These are the activations of a small neural network, seen along a few directions. Each row is one input.
In each table, some parts of the input vary, and every possible input appears once, in random order.
Descriptions start from the smaller parts, as in this example, which fits no table here: one of 2 separate values, together with either a single point or one of 9 places around a ring or (one of 4 places along a line, together with one of 5 places around a ring).
Shared parts are said once, and a part with two or three values counts as separate values.

Other details of the inputs vary at random and push rows far along two fixed directions, the same in every table; ignore that.

Rows:
x1: 3	-28	-22	102	-110	19	-50	-5	21	-20	23	-30	42
x2: 1	-26	-40	116	-77	-8	-36	-12	11	41	10	-63	12
x3: 21	-27	-43	107	-95	-29	-41	4	26	2	40	-16	37
x4: -46	10	-6	95	-10	-23	-56	30	-34	-9	85	-44	41
x5: 16	20	32	-123	76	15	68	-35	14	24	-70	8	-51
x6: 28	-41	4	-17	-7	38	69	-47	52	32	-74	-3	-37
x7: -53	44	47	-48	60	-9	-42	52	-81	-51	49	34	27
x8: 50	-22	-6	-49	40	32	89	-83	71	14	-72	12	-67
x9: -13	7	2	12	-1	-31	-31	18	-30	-18	42	26	27
x10: -25	10	15	-1	-20	25	-35	37	-21	-38	25	-12	23
x11: -55	10	16	47	-35	5	-84	51	-62	-33	60	-12	57
x12: -35	44	10	-41	33	-36	-48	55	-56	-2	47	19	31
x13: 17	-27	-50	92	-103	-31	-61	1	18	32	35	-5	40
x14: 52	-43	-29	15	-82	44	19	-49	62	-7	-53	6	-14
x15: -45	13	15	56	-17	-26	-67	38	-60	-35	77	2	55
x16: 12	0	-18	-6	-15	-31	-24	11	-6	7	19	34	10
x17: 1	14	-12	19	2	9	-1	-8	7	17	7	-33	-25
x18: -24	56	22	-109	76	-25	2	33	-46	-4	11	38	5
x19: -58	31	47	-26	60	-25	-16	28	-52	-9	41	-19	38
x20: -1	12	9	7	13	27	11	-21	21	14	-11	-43	-31
x21: -3	-1	2	2	15	-10	15	-9	-4	33	-28	-37	-5
x22: -16	15	27	-79	106	20	53	32	-39	-5	-32	24	-50
x23: 31	-19	-46	72	-82	-21	-36	7	30	21	18	-12	21
x24: -59	42	46	-50	55	-1	-50	59	-84	-49	45	27	30
x25: 36	-61	-27	97	-74	53	37	-58	83	32	-44	-42	-33
x26: -16	31	50	-103	107	-2	49	-11	-4	-12	-21	18	-27
x27: 10	-3	-14	-1	-11	-32	-18	5	-7	-3	23	35	13
x28: 47	-38	-32	-13	15	-2	61	-62	42	29	-62	18	-40
x29: -45	41	0	43	-26	-29	-64	63	-40	-7	70	-40	58
x30: -56	24	32	-8	75	-38	-12	39	-66	-4	36	-23	37
x31: 20	6	-3	-18	8	-15	11	3	3	-24	9	27	-2
x32: 55	-24	-14	-27	-29	29	44	-53	53	-17	-55	36	-29
x33: 36	17	19	-114	70	11	61	-22	7	-38	-39	61	-44
x34: 14	44	8	-115	72	-14	23	28	-14	-6	-19	39	-24
x35: -60	57	58	-36	70	-6	-22	42	-43	-9	31	-39	3
x36: 20	-29	-9	-27	-30	33	12	-26	18	-4	-42	29	-12
x37: 72	-36	-53	23	-65	-11	23	-37	67	23	-36	23	-20
x38: -1	-33	-26	108	-56	28	-3	-1	26	18	15	-40	-7
x39: 44	-45	-5	-49	37	30	102	-47	44	35	-105	17	-60
x40: 27	-48	-5	46	-46	39	48	-49	75	30	-55	-24	-30
Description of these inputs: either (one of 3 separate values, together with one of 6 places around a ring) or (one of 2 separate values, together with one of 11 places along a line).
A walk changes only the place on the ring of 6. It starts at x28 and steps to x30. List the rest of the walk in order.
> x19, x26, x8, x4
Which other rows does x1 become when the choice among 2 separate values takes its other values? List them by row number.
> x24
Which other rows does x28 become when the choice among 3 separate values takes its other values? List them by row number.
> x2, x22

Rows:
x41: -54	0	37	56	18	17	-27	24	-31	-31	48	-32	22
x42: -11	52	19	-77	86	-10	7	39	-32	-18	17	15	-28
x43: 18	-17	-28	53	-75	6	-28	5	23	-4	13	-3	15
x44: 0	17	1	-14	16	-6	12	-3	11	16	-5	-19	-13
x45: 4	6	-20	49	-38	-3	-29	21	5	-3	33	-14	8
x46: -6	-10	-8	27	-5	-27	0	-11	0	33	5	-19	15
x47: -31	-4	0	60	-42	-22	-63	38	-41	-20	54	-1	55
x48: 3	9	0	-13	40	-25	15	-3	-9	8	6	5	-9
x49: 38	-18	-19	-5	-54	15	0	-16	33	-4	-26	21	-6
x50: 44	-27	-35	14	-7	-13	32	-40	35	22	-26	17	-25
x51: 29	-13	-20	-12	-29	6	22	-35	45	51	-51	-14	-18
x52: 15	-25	-34	72	-48	-17	-15	-8	11	11	17	-2	16
x53: -56	27	43	15	40	21	-27	43	-50	-37	49	-17	5
x54: 7	22	20	-84	21	13	8	-13	0	-22	-21	29	-4
x55: -45	1	25	44	-3	15	-16	35	-25	-7	16	-49	26
x56: 24	18	1	-62	51	2	41	-12	20	9	-25	9	-45
x57: -2	-12	-2	7	-26	-10	-18	-9	-8	-12	4	20	24
x58: -20	-6	5	35	-16	34	-21	7	-16	-13	12	-24	-1
x59: 20	9	-10	-30	4	10	11	11	11	-12	-4	24	-20
x60: 7	-50	-6	94	-68	25	15	-30	45	6	-13	-40	15
x61: -47	28	21	-13	42	-33	-31	42	-56	19	31	-12	29
x62: -35	34	27	-35	75	-32	-3	30	-46	0	30	-3	8
x63: 17	-18	-22	14	-12	-9	8	-5	7	0	-1	25	-1
x64: -25	21	31	-58	61	29	18	12	-28	-9	-26	-9	-23
x65: 33	6	6	-92	11	18	30	-28	25	-14	-51	42	-26
x66: 7	-12	-11	4	-7	-11	-3	4	-6	-8	4	28	8
x67: 29	-12	-19	-2	-24	1	28	-38	47	41	-41	-21	-19
x68: 36	-25	-5	-47	-9	5	34	-60	30	-2	-47	44	-7
What is each input in this table made of?
> either one of 6 places around a ring or (one of 2 separate values, together with one of 11 places along a line)
Which of the alternatives is x64?
> one of 6 places around a ring
Which other rows does x66 become when the choice among 2 separate values takes its other values? List them by row number.
> x43
Which other rows does x66 become when the place on the line of 11 takes its other values? List them by row number.
> x46, x47, x48, x50, x52, x57, x61, x62, x63, x68
A walk changes only the place on the ring of 6. It starts at x60 and steps to x41. List the rest of the walk in order.
> x53, x58, x64, x55

Rows:
x69: -41	9	4	70	-65	-31	-80	31	-26	-23	70	-28	82
x70: -8	26	19	-50	41	-17	7	34	-37	-44	20	37	6
x71: 58	-23	-34	-28	-5	10	41	-22	36	-5	-42	44	-31
x72: -68	41	62	-12	93	-1	-24	57	-80	-40	41	-26	7
x73: 17	30	34	-110	80	31	75	-12	38	9	-47	9	-72
x74: -41	3	-23	117	-61	-29	-95	64	-48	-14	96	-28	54
x75: 46	4	-20	-56	1	11	22	1	22	-7	-38	35	-20
x76: -38	41	35	-70	82	-23	-18	33	-58	-31	39	47	9
x77: 25	-5	-10	-36	57	-27	65	-28	20	46	-46	4	-30
x78: 36	6	-4	-55	-13	0	31	-13	23	-18	-36	35	-8
x79: 19	-32	-5	53	-54	26	11	-46	37	15	-43	-47	-13
x80: 36	-42	-23	85	-58	25	36	-45	86	35	-25	-33	-32
x81: 34	0	-14	-54	-5	2	9	-30	15	18	-31	39	-27
x82: 16	-24	-28	55	-54	38	13	-54	43	21	-27	-53	-12
x83: -69	61	50	-53	122	10	1	47	-77	-39	40	-15	-9
x84: -52	17	-3	77	-18	-52	-59	44	-39	36	59	-76	55
x85: 36	-18	-42	16	-62	2	-13	-14	32	17	-18	12	-13
x86: 6	-54	-11	45	-68	38	15	-32	38	33	-47	-23	7
x87: 5	-54	-2	39	-27	33	32	-28	28	22	-41	-3	-4
x88: 14	15	9	-76	60	-5	15	1	-26	-7	-3	55	-27
x89: -15	-2	-11	58	-64	-17	-62	0	-2	6	39	-6	47
x90: -16	4	17	-16	20	-24	-19	11	-25	-29	38	22	32
Changing only one part turns x81 into x88. The same change can be made to x75. Which row results?
> x71
What is each input in this table made of?
> one of 2 separate values, together with either a single point or one of 4 places along a line or one of 6 places around a ring
A walk changes only the place on the line of 4. It starts at x80 and steps to x83. List the rest of the walk in order.
> x72, x87

Rows:
x91: -67	19	40	63	12	1	-39	61	-59	-33	71	-39	48
x92: 44	-13	-38	-15	-32	25	15	-21	31	15	-31	26	-25
x93: 23	-32	-9	43	-25	33	34	-46	58	-1	-24	-11	-29
x94: 41	-5	-19	-54	-13	6	24	-8	34	17	-40	29	-33
x95: 22	-15	-20	11	-16	37	30	-25	34	29	-46	-15	-40
x96: -23	41	34	-50	55	-3	11	29	-17	1	-3	-23	-9
x97: -20	-4	-11	100	-66	-5	-70	23	-5	-30	75	-16	42
x98: 32	-16	-22	-12	50	-26	61	-34	26	41	-29	3	-41
x99: 38	12	-4	-75	37	18	25	-9	1	-29	-26	43	-44
x100: 10	-41	-3	31	-31	11	18	-47	21	30	-40	-7	-3
x101: -5	9	18	-73	55	11	43	-40	6	13	-44	11	-30
x102: 15	3	11	-19	31	32	26	-12	4	-9	-24	-10	-43
x103: -12	30	33	-86	74	3	29	-4	-10	5	-18	-6	-13
x104: 2	-60	-22	89	-68	14	5	-30	31	10	-19	-29	22
x105: -10	17	24	-53	38	-2	13	30	-29	-42	18	44	2
x106: 37	-50	-36	81	-92	23	11	-38	73	52	-39	-49	-14
x107: -20	6	-11	70	-70	-29	-74	18	-13	-2	60	-33	69
x108: -70	50	30	-8	23	-37	-76	54	-80	-29	77	-2	56
x109: -16	15	25	-67	42	-16	-8	15	-44	-19	0	47	10
x110: -12	46	19	-49	25	-24	-23	44	-28	-17	20	10	17
x111: -10	27	-14	4	43	-62	-20	41	-37	3	54	19	15
x112: 1	-40	-23	71	-70	-7	-34	0	2	-6	10	7	43
What is each input in this table made of?
> one of 2 separate values, together with either a single point or one of 10 places around a ring

Rows:
x113: 37	-41	-30	17	-27	1	32	-57	40	19	-30	18	-17
x114: -30	14	16	34	-25	-22	-46	37	-22	0	41	-18	45
x115: -36	32	6	-3	4	-6	-52	40	-36	-13	42	-10	22
x116: 42	-30	-23	2	-61	13	21	-48	54	26	-43	14	-6
x117: -43	34	37	-14	49	-10	-30	63	-57	-43	57	18	21
x118: -35	29	33	-29	40	-4	-27	52	-55	-47	42	15	11
x119: -11	22	30	-86	99	28	63	12	-15	5	-45	0	-52
x120: -18	22	37	-53	68	15	31	-12	-6	-14	-13	-13	-25
x121: -57	43	51	-6	58	3	-24	38	-41	-17	47	-41	8
x122: -26	-7	-12	74	-28	-18	-44	16	-21	7	56	-21	34
x123: 42	-31	-26	4	-47	19	12	-42	34	-6	-42	12	-7
x124: -40	40	19	-26	67	-28	-33	46	-58	0	42	-3	11
x125: -44	35	33	-22	44	-31	-32	46	-60	-16	40	-1	23
x126: -31	11	3	19	-27	0	-49	18	-27	-19	33	-7	34
x127: 48	-29	-27	5	-54	27	14	-43	47	6	-41	17	-23
x128: 6	10	15	-75	69	-5	43	-2	-9	-21	-18	45	-17
x129: 30	-14	-30	31	-39	-16	12	-22	29	32	-22	-19	-11
x130: -11	0	-15	77	-38	-10	-34	32	-7	-9	46	-26	26
x131: 13	29	8	-111	101	-3	58	-5	-13	0	-29	41	-48
x132: 36	-27	-27	1	-58	23	12	-51	47	13	-42	21	-13
x133: -29	13	18	39	-18	-2	-48	44	-38	-32	53	-3	30
x134: -41	40	33	-30	36	-25	-35	59	-44	-10	44	-4	30
x135: 11	-13	-11	5	-1	-12	7	-26	4	14	-13	10	-3
x136: -30	27	27	-28	40	-7	-21	49	-53	-46	34	12	17
x137: 44	-39	-29	22	-34	1	25	-62	43	37	-44	16	-21
x138: 17	18	20	-93	45	23	25	-8	-7	-23	-36	50	-34
x139: 9	11	12	-85	78	-14	36	-15	-21	-2	-31	36	-23
x140: -11	21	38	-105	109	30	61	11	-13	4	-50	9	-58
x141: -71	30	52	-13	69	15	-18	59	-64	-14	35	-29	9
x142: -15	1	37	-77	86	29	57	1	-18	-10	-50	4	-31
x143: -11	-1	-6	28	-2	-17	-23	3	-15	16	22	-5	12
x144: 43	-39	-28	19	-35	8	38	-47	58	19	-31	24	-21
x145: 38	-37	-23	20	-34	8	36	-46	52	13	-30	29	-17
x146: 46	-26	-28	-18	-2	4	48	-38	52	18	-42	27	-37
x147: 47	-27	-26	-4	-16	11	35	-28	50	9	-36	22	-32
x148: -9	-1	-7	16	-31	1	-29	1	-12	-15	12	-5	32
x149: 40	-37	-22	18	-36	10	32	-37	46	-4	-30	26	-16
x150: -36	6	7	46	-6	-20	-35	31	-31	-20	56	-1	38
x151: 12	-31	-38	84	-107	12	-38	-28	36	16	8	-18	27
x152: 19	-27	-3	33	-21	19	33	-53	43	8	-33	-36	-10
x153: -30	31	15	-4	14	-26	-39	51	-28	-1	37	-18	28
x154: -26	17	2	36	-9	-30	-45	36	-28	11	40	-28	21
x155: -11	1	-28	70	-70	1	-48	9	1	8	31	-33	30
x156: 46	-16	-25	-39	-20	9	35	-38	52	28	-52	15	-29
x157: 23	-14	-24	0	6	-8	17	-23	18	18	-11	7	-18
x158: 24	-31	-40	87	-98	11	-37	-17	35	12	4	-24	13
x159: -14	-1	-8	101	-50	5	-22	-6	20	19	24	-81	13
x160: -46	39	38	-21	46	-28	-35	50	-61	-13	42	1	22
x161: -8	-16	-16	64	-73	-12	-42	3	0	3	26	-28	53
x162: 37	-37	-23	27	-36	5	26	-31	36	-9	-26	17	-2
x163: -15	0	-9	66	-42	-7	-52	37	-15	-14	48	-24	25
x164: 35	-40	-29	23	-25	-4	27	-50	30	14	-28	10	-3
x165: -30	14	14	23	-18	-26	-41	35	-24	-5	38	-16	47
x166: -3	41	41	-108	109	18	55	-6	3	-3	-35	-1	-58
x167: -12	2	40	-69	74	40	55	-5	-7	2	-50	10	-43
x168: 8	18	19	-107	50	6	34	-7	-3	-8	-31	41	-19
x169: -22	9	7	26	-25	4	-48	24	-31	-28	33	-6	27
x170: -50	-9	22	56	-4	18	-18	22	-28	0	17	-46	17
x171: 15	-47	-37	108	-86	-5	-21	-39	32	25	15	-16	22
x172: 50	-35	-25	12	-47	23	26	-40	51	3	-36	23	-28
x173: -23	28	22	-30	38	-24	-13	32	-35	-1	21	4	2
x174: -19	21	21	-31	40	-27	-6	24	-40	-11	10	5	13
x175: -38	30	17	-6	5	-12	-44	44	-38	-8	47	-10	37
x176: -12	23	21	-58	41	-20	3	24	-23	-12	-3	13	17
x177: 54	-15	-24	-26	-10	19	47	-31	41	1	-47	21	-42
x178: 49	-21	-31	-18	0	6	59	-40	50	19	-44	24	-39
x179: -12	1	-25	72	-29	-24	-35	13	-15	23	34	-34	24
x180: -2	21	42	-74	75	27	51	-23	10	-6	-34	1	-43
x181: 42	-30	-21	3	-23	14	33	-31	48	4	-30	28	-24
x182: -4	-1	-26	76	-67	4	-48	16	-4	-2	31	-33	25
x183: 54	-12	-24	-38	-12	-1	51	-36	57	33	-60	9	-31
x184: -7	-2	-25	67	-70	-9	-38	13	6	18	29	-39	35
Changing only one part turns x153 into x134. The same change can be made to x115. Which row results?
> x151
Changing only one part turns x119 into x170. The same change can be made to x178. Which row results?
> x150
What is each input in this table made of?
> one of 6 places along a line, together with either one of 2 separate values or one of 10 places around a ring
Which other rows does x174 become when the place on the ring of 10 takes its other values? List them by row number.
> x123, x128, x136, x139, x148, x161, x162, x164, x176
Which other rows does x122 become when the place on the line of 6 takes its other values? List them by row number.
> x113, x131, x157, x164, x171
A walk changes only the place on the ring of 10. It starts at x117 and steps to x133. List the rest of the walk in order.
> x138, x132, x116, x114, x160, x137, x171, x145
Which other rows does x152 become when the choice among 2 separate values takes its other values? List them by row number.
> x142
Which other rows does x159 become when the choice among 2 separate values takes its other values? List them by row number.
> x119
